A small network was shown many inputs. Here are its activations along a few directions, one row for each input.
In each table, some parts of the input vary, and every possible input appears once, in random order.
Descriptions start from the smaller parts, as in this example, which fits no table here: one of 2 separate values, together with either a single point or one of 11 places around a ring or (one of 4 places along a line, together with one of 8 places around a ring).
Shared parts are said once, and a part with two or three values counts as separate values.

Other details of the inputs vary at random and push rows far along two fixed directions, the same in every table; ignore that.

Rows:
r1: [-10  18 -21  16  11  27  -9  23  11  25   0 -30  13]
r2: [ 11  24   6   8  -9   3 -20   7 -24   5   9  31 -19]
r3: [-23 -53 -17 -21   7   5  62 -14  46 -19   1 -69  29]
r4: [-10  27 -17  19   7  25 -17  23   4  40  10 -30   4]
r5: [ 19  27  15  10  -7 -13 -48   1 -19  29  -7  20 -14]
r6: [-18 -49  -7 -15   5  10  34  -8  59  -5 -26 -82  44]
r7: [ -2  -7  15  -7  -1 -17  11  -1  -6 -30   1  28  -9]
r8: [  6 -41   6 -21   1 -27  40 -28   3 -40   1  17  -2]
r9: [-13  23 -18  18   9  19 -16  20   1  36   7 -24   2]
r10: [-12  27 -18  18   5  31 -17  28   8  35   7 -32   6]
r11: [  9   8  10   0  -6  -8  -7  -3 -23  -3  10  31 -20]
r12: [  4   6  20  -3  -5 -13  -2   3 -15 -20   7  37 -18]
r13: [-11   6 -19   9   9  17   5  13  14  13  -1 -29  13]
r14: [  8   5   8   0   2 -20  -3  -5 -20  -8   7  37 -16]
r15: [-19 -57 -24 -19  10  10  64 -15  48 -27  -9 -65  35]
r16: [ -9 -46  11 -30  -3 -32  53 -21  12 -59  -4   8   4]
r17: [  1 -41   8 -26   0 -24  45 -21   8 -55  -7  14   5]
r18: [-26 -50 -17 -20   8   5  59 -13  42 -14   2 -66  26]
r19: [ 12   2  11   1  -1  -4  -5   0 -15 -19   0  36 -11]
r20: [  8  31   9   9  -9   4 -26  15 -24   9  11  32 -20]
r21: [ -6 -46  11 -31  -8 -25  54 -25  13 -52   1   2   1]
r22: [  9  -1  19 -12  -9 -23 -21 -25  -9  -7 -15  27  -3]
r23: [ 13   3  10  -4  -9  -9  -1  -6 -20 -18   4  37 -16]
r24: [ 10   4  12   0   1  -7  -4   2 -14 -20   0  37 -11]
r25: [ -2  26 -16  23   3  28 -40  20  17  61 -13 -57  19]
r26: [  0 -12  16 -15  -4 -28  18 -13 -13 -26   8  29 -16]
r27: [-13 -33 -23  -6  16   7  37  -8  31  -1  -1 -47  24]
r28: [ -3 -35  18 -23  -5 -19  38 -15   9 -48   3  13  -3]
r29: [ -2  22 -25  23  10  33 -18  20   4  39   3 -30  10]
r30: [-12   3 -15   7   8  12   4   9  12  25  11 -31   5]
r31: [ -4  25 -16  21   4  27 -41  18  16  62 -13 -56  17]
r32: [-18 -18 -11  -2   5  25  -1  -4  45  16 -22 -63  41]
r33: [ -5 -23   9 -15  -1 -27  29 -14  -1 -33   2  14  -4]
r34: [  9 -10   7  -7  -4 -11  11 -11 -12 -19   4  22  -8]
r35: [ 15  23   5   9  -4   2 -22   8 -25  -1   2  39 -16]
r36: [ 14  55  -1  28  -5  19 -53  24 -35  42  15  29 -23]
r37: [  8  -3   7  -5   2 -17   6  -9 -17 -16   1  31 -12]
r38: [-11  18 -19  13   1  33 -32   8  26  47 -17 -55  30]
r39: [ 14  27   4  11   0  -4 -23   7 -28   7   5  38 -16]
r40: [ -6  20 -16  17   5  23 -15  16   4  41  15 -26   0]
r41: [-10  24 -18  23  14  33 -18  28  11  31   1 -28  11]
r42: [ -7  25 -17  18   3  30 -42   8  18  53 -14 -46  24]
r43: [  8  22  14   2 -11  -2 -41  -4 -10  12 -16  21   1]
r44: [ 17  27  18   7 -13  -7 -42   7 -17  17 -14  21  -9]
r45: [-23 -54 -16 -16   9  19  57  -7  51 -22  -3 -70  34]
r46: [ 16  32  15  11 -13  -4 -45   8 -16  25 -13  16  -9]
r47: [  6   1   9  -4   0 -20   5  -5 -16 -19   2  31 -11]
r48: [ -8  23 -20  19   7  30 -45   6  20  61 -11 -50  23]
r49: [  3   8  11  -3  -7 -19  -1  -1 -19 -18   3  37 -17]
r50: [ 11  -4  14  -4  -4  -5   1  -3 -13 -24   3  34 -12]
r51: [  1  -5   6  -6   3 -18  10  -7 -11 -16   2  22  -8]
r52: [  6  28   5  13   0 -11 -25   8 -28  15  12  37 -22]
r53: [  3 -26   6 -14  -3 -17  26 -18   0 -21   9  10  -6]
r54: [  3  10  10  -3  -7 -12  -1   2 -15 -10   7  27 -16]
r55: [ 11   9   8  -1  -3 -12  -3  -2 -20 -16   0  39 -14]
r56: [ 12  18   3   8   0  -2 -17   2 -26   6   5  33 -17]
r57: [ 11 -14  14 -13  -9 -16  14 -12 -14 -36   1  35 -11]
r58: [ -7   2 -21  10   8  25   1   8  10  25   4 -34  10]
r59: [  5 -41   8 -23  -2 -26  40 -28   2 -39   4  16  -4]
r60: [ 10   6  12  -3 -10  -6  -4   0 -19 -15   7  33 -16]
Each input here is: one of 6 places along a line, together with either one of 2 separate values or one of 8 places around a ring.
Changing only the place on the line of 6 turns r11 into r36. The same change can be made to r58. Which row results?
> r34
Change only the place on the line of 6 in r3. List by row number the other rows that result.
> r18, r20, r21, r28, r40
List by row number the other rows that have the place on the line of 6 in common with r54.
> r2, r13, r15, r21, r23, r38, r46, r49, r55
Change only the choice among 2 separate values in r5. List by row number the other rows that result.
> r48
Change only the choice among 2 separate values in r44. List by row number the other rows that result.
> r43
Change only the place on the ring of 8 in r27. List by row number the other rows that result.
> r8, r14, r30, r40, r52, r53, r59
List by row number the other rows that have the place on the line of 6 in common with r41.
> r6, r7, r12, r19, r24, r28, r32, r45, r50

Rows:
r61: [-16  -2   5   2   1  10   7  27  19   6  -3 -30   8]
r62: [  1  39   3  13   2  16 -13  45   1  23   5  -3 -10]
r63: [ 31  -9  43 -11 -21 -32  -2 -17 -35 -44  10  85 -37]
r64: [ 14  29   0  23   0  12 -45   7 -18  49  10   6  -3]
r65: [-29 -16 -23  -2  13  10  43   6  27 -15   2 -40  27]
r66: [-21 -27 -19 -11   8 -11  24 -15  37   7 -12 -65  22]
r67: [-17 -39 -13 -14  -2  17  36  -4  40  -9   8 -45  22]
r68: [ 14 -11  30 -22 -13 -74  -5 -32 -33 -35  -6  70 -24]
r69: [  8 -22  -8  -7   0  29  -1  -9  30  -7 -46 -41  48]
r70: [  9  40  -8  13  -2  31 -31  28  -6  31  20   7 -15]
r71: [ 11   7  22 -12  -9 -40   9 -18 -42 -52  13  94 -34]
r72: [ -6  34   5  21  -4  14 -26  42  -3  29   5   2  -9]
r73: [ -8  35  11  21  -5   9 -34  28 -10  31  -4  -5 -16]
r74: [ -8 -37 -16 -12  -1  24  37   1  23  -5  -3 -54  18]
r75: [  6  21   1  27  -5  27 -28   7  -6  37   5  -9  -9]
r76: [  2  28  -3  11   0  10 -40   3 -11  46  12  -1   1]
r77: [-19 -29 -25 -16   6  -7  32 -24  42  11  -8 -63  25]
r78: [  2  46  -7  14  -7  27 -28  28  -7  30  15   6 -16]
r79: [-23 -21 -25  -5   3  14  46   1  32 -17   8 -50  25]
r80: [ 28  -1  18  -5 -10  -9   3   1 -18 -28  15  49 -29]
r81: [  8 -45  41 -34 -14 -45  14 -27  18 -85 -52  35  12]
r82: [-12  -7  -3  -3  -2  20 -19   1  37  -8 -44 -40  42]
r83: [-20 -28  -9  -8  -3  18  26 -15  35   4   0 -55  18]
r84: [ -5 -54  42 -38   0 -55  46 -28   8 -66  -8  10  -9]
r85: [ -5 -36  -6 -15   8  14  34 -17  21   2  -4 -57  17]
r86: [-11  35 -25  25  21  24 -20  17 -20  28  10  22  -6]
r87: [-21 -17  -9 -15   1  14  40  11  34 -12   2 -49  18]
r88: [ 27   5  32 -16 -14 -11 -36 -22  -9 -35 -33  58   8]
r89: [ 15  29 -14  13  -4  33 -18  28 -16  23  11  -4 -17]
r90: [ 10  21  -5  26  -7  29 -30  24  -6  31  16   6  -9]
r91: [ 22  32  -7  24   3   4 -37   0 -11  51   3   5  -7]
r92: [  8  31 -29  25  12  31 -20  22 -24  21  11   5 -12]
r93: [-19 -51  25 -34 -15 -36  51 -32  13 -57  -9  -5   0]
r94: [ 10  -4  35 -21 -27 -38   4 -18 -29 -44  12  82 -34]
r95: [  8  24 -16  13   3  -3 -35  -2  -6  53   3  -4   3]
r96: [  5  10  38 -13  -9 -32 -18 -12 -30 -18   5  43 -25]
r97: [-13 -36 -36   8  36  25  37  -3  24  -8   4 -32  20]
r98: [ -2 -40 -22  -3  11  -7  29 -21  34  19  -8 -53  33]
r99: [  3  34  -1  15  -6  29 -39  22  -9  37  15   5  -9]
r100: [  3 -56  -3 -20   9 -19  59 -26  13 -66   8  12   3]
r101: [ 19  29 -15  16   1   7 -29   2 -20  50  -5  -5  -7]
r102: [ 10   9  26  -3  15 -41  17  -1 -40 -45   0  94 -30]
r103: [-13 -21 -10 -12   0  24  -2 -13  48 -11 -43 -50  49]
r104: [  6  36   7  13   4  21 -44   7 -12  45  14  -2  -9]
r105: [ -8  41   0  19 -13  19 -38   8 -13  39   4  -1 -16]
r106: [ 10 -49  29 -27  -1 -27  38 -39   9 -41   3   7  -2]
r107: [ 21   0  25 -20 -16 -68 -11 -38 -39 -24  -1  80 -30]
r108: [  1 -38 -25 -11   8  -8  35 -21  19  16 -14 -53  28]
r109: [ -9  -3  -8   5  12 -15  -3   5  22  19 -12 -39   5]
r110: [ -6  29   5  18   6  -3 -43  24 -10  37   0  -9  -6]
r111: [ 32  -5  26  -3 -13 -35   7 -11 -39 -59  18  82 -33]
r112: [  9  21  21   3  -5 -26  10  18 -24 -32   6  47 -16]
r113: [ -4  49  -7  24  -2  16 -21  33 -18  18  14   5  -1]
r114: [  3  13  34 -10 -19 -22 -13   4 -29 -22   6  53 -24]
r115: [-18 -36 -16  -6  16 -25  24  -4  40   7 -17 -61  23]
r116: [ -9  31 -12  21  15  10   1  33  -2  11   4  -2   2]
r117: [  8   7  -9   6  -1  12 -15   1 -16  34  -1 -16   4]
r118: [ 28  31   9  22  -5  31 -63   9   1  22 -32  16  21]
r119: [-15 -59  12 -42  -7 -43  51 -47  18 -47  -4  -8  13]
r120: [  5  37 -16  23   2  26 -25  25 -12  20  21   4  -4]
r121: [  6  25  -4  19 -10  27 -25   9 -20  35   0 -10 -13]
r122: [ -4 -25 -19  -2  -4  25  24   7  14   2   3 -38  10]
r123: [ -4 -22 -31   3   6  22  39   7  15 -15   5 -49  16]
r124: [ -9 -61  28 -47 -19 -42  63 -38  12 -75  -1  23  -4]
r125: [-27  -6 -27   6  30  17  30   9  14   1   0 -23  21]
r126: [ -8  32   1  13  -2  -1 -46  13 -18  36   4  -3  -4]
r127: [ 10  13  35 -14 -12 -30 -18 -21 -31 -14   9  51 -30]
r128: [ 11   5   6  -4   2 -15   2  -8 -26 -32  17  61 -22]
r129: [-27 -23  -8  -8  -4  10  28  10  32  -5   1 -44  20]
r130: [ 11  33 -11  14   2   3 -37  -2  -5  50   5  -2  -6]
r131: [  4  25 -32  27  27  32 -20  17 -32  23   5  22 -15]
r132: [-22 -30 -36  -1  33  25  35  -3  24  -4   6 -29  22]
Changing only one part turns r94 into r72. The same change can be made to r78. Which row results?
> r62
Changing only one part turns r116 into r100. The same change can be made to r110. Which row results?
> r64
Describe the family of inputs behind these rows.
> one of 6 places along a line, together with either a single point or one of 11 places along a line
Start at r61 and move only the place on the line of 6, one step at a time. The first step leads to r114. Which rows follow, in order?
> r124, r99, r63, r74
Start at r108 and move only the place on the line of 11, one step at a time. The first step leads to r101. Which rows follow, in order?
> r117, r85, r121, r74, r122, r89, r123, r92, r131
Change only the place on the line of 6 in r130. List by row number the other rows that result.
> r66, r77, r91, r101, r109

Rows:
r133: [-15 -27  -8 -12   5   2  39  -1  12 -16  19 -35   5]
r134: [ -2 -39  31 -27  -8  -9  46  -5  22 -51  -8  -6   6]
r135: [ -9 -18 -18  -6  16  -1  41  -3  21 -18   5 -24  11]
r136: [-14  10 -21   5   0  30  -9   3  26  37  -4 -51  29]
r137: [ 16 -51  10 -32  -3 -47  63 -28  -6 -69  -1  50 -11]
r138: [  7  40 -14  23   6  28 -47   9  -6  51  -3  -8  11]
r139: [  5  36 -29  30   9  32 -22  36 -18  47   3  -7  -6]
r140: [ 18  19   1   6   1 -16   0   5 -27 -13   8  48 -22]
r141: [ 12  33  -5  18   0  30 -46  11  -9  57   2 -17  -4]
r142: [  5   1  18  -9   4 -30   9 -12 -26 -35  15  71 -28]
r143: [ -6 -44  19 -34 -14 -43  38 -30  21 -50 -12   4   8]
r144: [ 18  17  16   9  -6 -14 -37   2 -14  15  -2  27 -14]
r145: [-23 -31 -10  -6   9   6  38  -6  24 -10  17 -21   9]
r146: [-11 -24  -8  -8   2   1  45  -4  15 -16  14 -37   4]
r147: [-12 -39   7 -20   8 -25  45 -22   9 -46  11  30  -7]
r148: [-17 -11  -4  -9  -8   1   8   1  28   9  -9 -48  13]
r149: [-11 -15 -20   0  10  10  37   2  22  -4  12 -43  14]
r150: [ -9  14 -30  22   3  34   7  27  10  37  15 -57   8]
r151: [ 11  19  21 -10 -21 -12 -22 -11 -24   1   0  37 -17]
r152: [ -7 -28   0  -4   7 -11  11  -9  19  -6 -20 -31  15]
r153: [ 10  20   0  13  -8  20 -32  10 -25 -10  -6  36 -12]
r154: [  6  35 -10  30   9  15 -52  22   2  50  -6 -13   4]
r155: [ 11  13  11  -7   5 -26  -1  -2 -31 -28  16  62 -26]
r156: [ -2 -28   5 -11  -2  -9  12  -9  24  -1  -9 -35   6]
r157: [-22 -31  -5  -9   5   4  41  -6  17 -14  20 -31   4]
r158: [  2  20  19   0 -12 -26 -27   0 -24  -7 -14  37 -14]
r159: [  7  25   3   6   2  -4 -14  11 -27   2  24  33 -20]
r160: [ 21  26   5  12 -11  10 -39   6 -28 -16   1  61 -18]
r161: [-25 -27 -13  -9  18   4  40  -4  15 -16   5 -22   7]
r162: [-25   3 -35   9  24  32  13  23  17  23   6 -59  17]
r163: [ 18  23  10   3  -8   1 -33  -9 -20  18   1  29  -8]
r164: [ -5 -24  -1 -13   3  -2  16 -23   8  -9 -17 -18  18]
r165: [ -5  33 -32  29  13  32 -12  33  -6  40   3 -29   1]
r166: [  9  34 -21  30  -4  32 -21  34 -18  51  18 -12 -10]
r167: [-10 -23   5 -11  -8 -12  12  -3  25  -2  -9 -36   8]
r168: [  9  33  17   4 -12 -11 -37  -5 -37   6  -9  48 -13]
r169: [-14 -23   0  -5   2 -14  11  -3  20  -8 -20 -31  16]
r170: [-12  -8 -11   4   0   5  -3   8  32  20  -8 -49  21]
r171: [ -4  15 -17   9   1  38 -21   6  14  51  -2 -51  15]
r172: [ -2 -31  -1  -5  10  -5  11 -15  15  -3 -19 -29  15]
r173: [  8  41  12  20  -1  30 -34  36  -4  22   1   7  -1]
r174: [ -9 -24   5 -25 -10 -17  24 -22  22 -23  -9 -13  15]
r175: [  7  25  14  -3 -11 -20 -26  -8 -18  -5  -6  43  -8]
r176: [ 12  30  -8  19  -3   6 -12  18 -22  16  16  18 -16]
r177: [-20   6 -35  14  21  31  19  20  19  22   1 -60  17]
r178: [ 13   2   0   9   8  -2 -21  -5   1  16  -8   0   5]
r179: [  1  22   6  10   2  -1 -13   8 -23   5  25  38 -22]
r180: [-19 -51  11 -22  -2 -17  55 -21  13 -41  18  -1  -5]
r181: [-18 -12  -4 -12  -2  -5  13 -11  15  -8 -19 -27  19]
r182: [ -7  19   4  11   7   0 -14   9 -27   5  13  43 -25]
r183: [-16   4 -22  15  10  14 -13  16  34  33 -12 -55  28]
r184: [ 15 -65  29 -44  -8 -47  49 -55   7 -64  -9  27   3]
r185: [ 20   4  14  -3 -19  -1 -16  -7 -22 -35   3  58 -20]
r186: [ 23  14  13   8  -3  -7 -36  -4 -17  18  -1  27 -13]
r187: [ -7 -27  18 -14   5   1  33   5  17 -40 -18 -10  17]
r188: [ 32  14  27  -1  -6 -28 -32 -21 -38 -11  -3  73 -21]
r189: [ -7  -8   2   0  11  20  15  18  30 -11 -11 -26  26]
r190: [ 17  24  32  -6 -17 -46 -31 -10 -34 -23  -6  79 -25]
r191: [ -9  -3 -21  13  15  31 -11   1  17  38 -14 -57  27]
r192: [ 20  18  -4  11  -6  -2  -6  14 -28   9  14  37 -20]
r193: [ -7 -42  22 -42 -19 -36  42 -35  14 -49 -10   2   1]
r194: [ -7   9 -26  17  -5  56 -17  20  20  23   2 -45  11]
r195: [  9  30   7   5  -8  -4 -32  -5 -19  11  -4  34  -2]
r196: [ 25  23  20   8  -9  -6 -44   0 -29  24   1  33 -27]
Changing only one part turns r178 into r172. The same change can be made to r140. Which row results?
> r165
Describe the family of inputs behind these rows.
> one of 4 places along a line, together with either one of 2 separate values or one of 6 places along a line or one of 8 places around a ring
Change only the place on the line of 6 in r165. List by row number the other rows that result.
> r139, r161, r162, r177, r182
